Here are a small network's activations along a few directions, averaged over the inputs that share one value of a field.
Values that are neighbours, or in one group, have similar rows; names and order tell nothing.

Other fields vary at random and push rows far along two fixed directions, the same in every table; ignore that.
These rows show it; all are for the same value of a field, averaged over different records:
[-10.3 -17.2 -17.8  -0.6  -5.8 -17.6 -10.0 -14.8   8.0  13.3  19.6  15.2
 -14.0   7.9 -27.2  14.9  58.1 -34.7   8.3]
[-10.7 -13.5  -2.7  -4.0 -11.9   2.6  -1.5   9.7  -5.7   9.2  12.7   9.8
  -0.1  -3.1 -13.3  10.8   7.7  -7.5   2.5]
[ 11.1   4.4  10.5  18.4  -8.7  16.1  -5.2  28.3 -26.7  -1.0 -18.6 -15.4
  15.8 -21.3   9.0  -1.5 -63.1  26.1   1.2]
[ 27.3  21.9 -16.8  51.0  11.0 -20.1 -47.9 -15.8 -14.3  -5.4 -23.8 -30.0
 -35.0   0.5   5.3   9.7  21.7 -10.0  12.2]
[ 19.7  15.3  -6.2  32.1   3.2  -1.0 -33.1   5.7 -19.6  -1.4 -25.1 -23.0
  -8.0 -10.6  11.6   2.4 -24.6  12.1   9.4]
[ 18.6  15.5 -15.5  35.8   8.2 -16.2 -34.0 -11.5 -11.7   1.8 -15.1 -20.0
 -25.1   0.4  -3.6  12.2  24.6 -10.8  10.6]
[-39.7 -36.1  17.8 -41.6 -27.2  30.7  34.9  37.8 -10.2  18.7  27.8  29.9
  49.1 -13.2 -14.0   1.5 -40.2   7.1  -5.9]
[ -7.7 -13.0   4.0  -5.5 -14.7  12.7   7.5  20.2 -16.0  10.3   4.5   5.7
  20.2 -12.3  -4.2   6.4 -28.6   6.6   0.9]

Values of B:
b9: [-17.8 -17.9  -9.0 -30.3   2.7   4.1  29.1   7.5  13.8 -10.6  17.8  -4.8
  10.8   3.5  -3.3  -8.4  -0.5   1.0   2.7]
b6: [ -3.8  -0.4 -18.4  -4.0  20.6   1.1  18.2  13.6   3.7 -14.8   2.2 -21.5
   3.8   2.0   8.5 -13.7 -28.4   1.0   2.1]
b12: [ -4.9 -10.4  17.3 -22.0  -6.7  17.8  24.0  18.5  -0.8  -5.7  -2.2 -21.2
  24.4  -6.7   8.8 -17.3 -70.0  40.8 -17.4]
b3: [-21.4  -2.3  -0.7 -50.0  -4.6  -5.2  12.6  -9.7  13.5  14.0  20.6  11.6
   3.8 -11.3 -14.8  15.3  46.2  -5.7 -11.2]
b11: [ 11.5  36.6  24.0 -15.1   9.9  16.5   6.2  20.2 -19.3 -11.7 -30.4 -45.0
  17.0 -28.8  34.8  -3.0 -81.7  62.2 -20.8]
b2: [-13.2  -8.8  -3.8 -28.9 -13.5  -3.4  44.7  -1.2  20.2  -3.9  20.5  49.4
  16.0  22.8  -8.5  -2.5  24.9 -12.0  -2.6]
b14: [ 20.7  30.6  -5.4  31.6  11.5 -24.6 -11.3 -33.0  17.4 -26.0 -10.9   3.7
 -29.4  22.6   3.2   0.6  35.1 -14.0   5.0]
b10: [ -4.2  10.0  41.6 -18.0 -11.9  32.7  30.3  24.0  -1.7 -11.1  11.6  12.2
  45.4  -1.1  19.2 -23.8 -78.5  28.2  -9.1]
b1: [  6.0   6.5  -7.6  17.3   5.4  -7.1 -22.0   0.0 -11.0   4.4  -6.1  -8.7
 -11.3  -2.0  -3.8  10.1  14.2  -4.4   7.1]
b8: [ 36.3  36.9   7.6  39.0  13.6   5.4 -27.1   3.3  -9.8 -12.6 -27.6 -36.7
   0.9 -19.3  24.8  -4.4 -40.6  32.6  -9.5]
b15: [-43.8 -48.7 -11.0 -58.7 -17.6  -9.8  38.6  -8.4  37.7  11.2  50.8  25.2
   1.4  24.8 -31.4  -1.8  61.2 -25.2  -6.7]
b13: [  5.0   6.1   9.3  -6.7  -0.7  -3.0 -12.4 -18.4  15.9  -6.7  11.4  16.2
   8.2   4.7  13.5 -10.4  10.7  -9.9 -10.2]
b4: [-23.2  -0.4  -0.5  -8.5  -8.5  -7.0  27.4   7.1  22.7 -13.4   6.7  39.3
   9.4  23.6   2.8 -11.1  12.1   1.6  -2.4]
b18: [ 24.9  15.5   0.6  12.2   5.5 -19.8 -24.7 -14.0  15.9  -2.9   5.2   1.7
 -16.1  -0.1   0.1  -3.7  31.3 -10.1 -10.3]
b17: [ -6.0  -6.7  -8.4   3.0  -5.3  -4.5 -14.3 -10.8   3.8  13.6  20.0   7.8
  -2.6  -2.1  -7.8  12.9  34.8 -12.4   1.6]
b7: [ 38.7  13.8 -12.0  39.7  30.2 -12.7 -37.3 -40.0   2.5  -1.6 -50.5 -18.6
 -56.3  10.1   8.7   2.3  29.0 -25.7  20.5]
b5: [  1.8  -7.5  -5.4  16.4  11.1   4.9  -8.6 -15.5 -10.8   0.7 -15.3   0.7
 -18.2   1.7  -8.1   2.0  18.6 -11.1   5.5]
b19: [-24.8 -25.9   1.3 -19.6  -6.8   4.2  17.2   7.1  -7.3  19.4  13.8  19.8
  14.7   1.7 -20.9   3.4  23.9 -14.2   5.3]
b16: [ 10.0  -4.3   7.2  16.6  11.0   3.2  -1.4  -9.7 -10.4  12.1 -19.8  -3.4
 -24.7   5.7  10.5  -2.9   1.9 -11.3  11.3]
The values of B form a star with 3 arms.
- Which values are neighbours of b14? Give them in the order they are listed. => b2, b10
- Which values are neighbours of b17? Give them in the order they are listed. => b1, b8
- Which values are neighbours of b7? Give them in the order they are listed. => b16

Values of D:
d1: [ -1.2  -2.9  -8.4 -24.0  -6.6 -19.9  -8.8 -21.1  16.6  14.1  20.2 -13.9
  -6.7  -9.9 -19.4  10.8  49.0  -9.3 -12.4]
d11: [-10.1  14.7   5.4 -32.3  -1.4  -6.0  24.3  -8.5  23.0 -13.6  11.1  10.3
   4.7   6.1   1.8  -4.6  14.3  11.7 -18.9]
d2: [ -8.6  -7.6  35.7  -3.1 -18.7  40.8  23.9  50.1 -23.3   1.3  -2.2  35.7
  66.4 -14.2   7.4  -4.0 -97.2  26.3   0.5]
d4: [ 16.0   4.1 -11.9  37.8  21.1   8.4 -35.7   6.6 -28.1  -1.7 -24.9 -34.1
  -8.9 -20.0  -0.2   9.3 -24.5  11.0   2.9]
d7: [-10.4 -19.9  -8.8  -3.3  -5.0 -12.8  15.7 -25.1  31.7  -8.4  15.5  34.3
 -16.3  38.6 -14.0  -9.9  49.7 -26.7   2.6]
d8: [ -8.2 -23.1 -21.5  -1.7   1.9  -7.8 -11.5 -10.6  -1.5  26.7  -7.0  -1.4
 -23.4  -2.8 -22.2  18.3  46.3 -27.6  13.2]
d5: [-20.1 -16.3  27.8 -28.6  -0.8  20.8  49.6  10.6   9.6  -0.5  15.3  36.6
  22.0  18.9   4.4 -21.2 -17.8  -8.0  -2.4]
d3: [-15.1 -15.6  15.2  -3.4 -23.1  12.9   0.2   2.4   9.0  15.4  28.0  53.6
  16.9   3.1 -17.8   5.4  17.8 -28.5   1.6]
d9: [ 35.7  31.4  -3.3  28.8  19.3  -1.3 -30.7  10.1 -21.3 -20.7 -26.3 -75.4
  -6.4 -24.9  29.5  -6.3 -65.0  39.7  -3.7]
d10: [-10.4   8.1  -5.9 -25.2  -1.7  -7.0  27.3   8.8  16.5 -13.6   8.5  -1.5
   5.8   6.2  25.0 -16.9  -7.7  18.2  -7.4]
d6: [ 32.3  27.0 -24.3  55.0  15.0 -28.3 -54.2 -23.2 -32.3   1.0 -38.4 -44.2
 -54.1  -1.2   5.3  19.2  35.0  -6.8  23.9]
The values of D form 5 separate groups.
- Which other values are in the same group as d3? Give them in the order they are listed. => d2
- Which other values are in the same group as d7? Give them in the order they are listed. => d5
- Which other values are in the same group as d11? Give them in the order they are listed. => d10
- Which other values are in the same group as d4? Give them in the order they are listed. => d8, d6
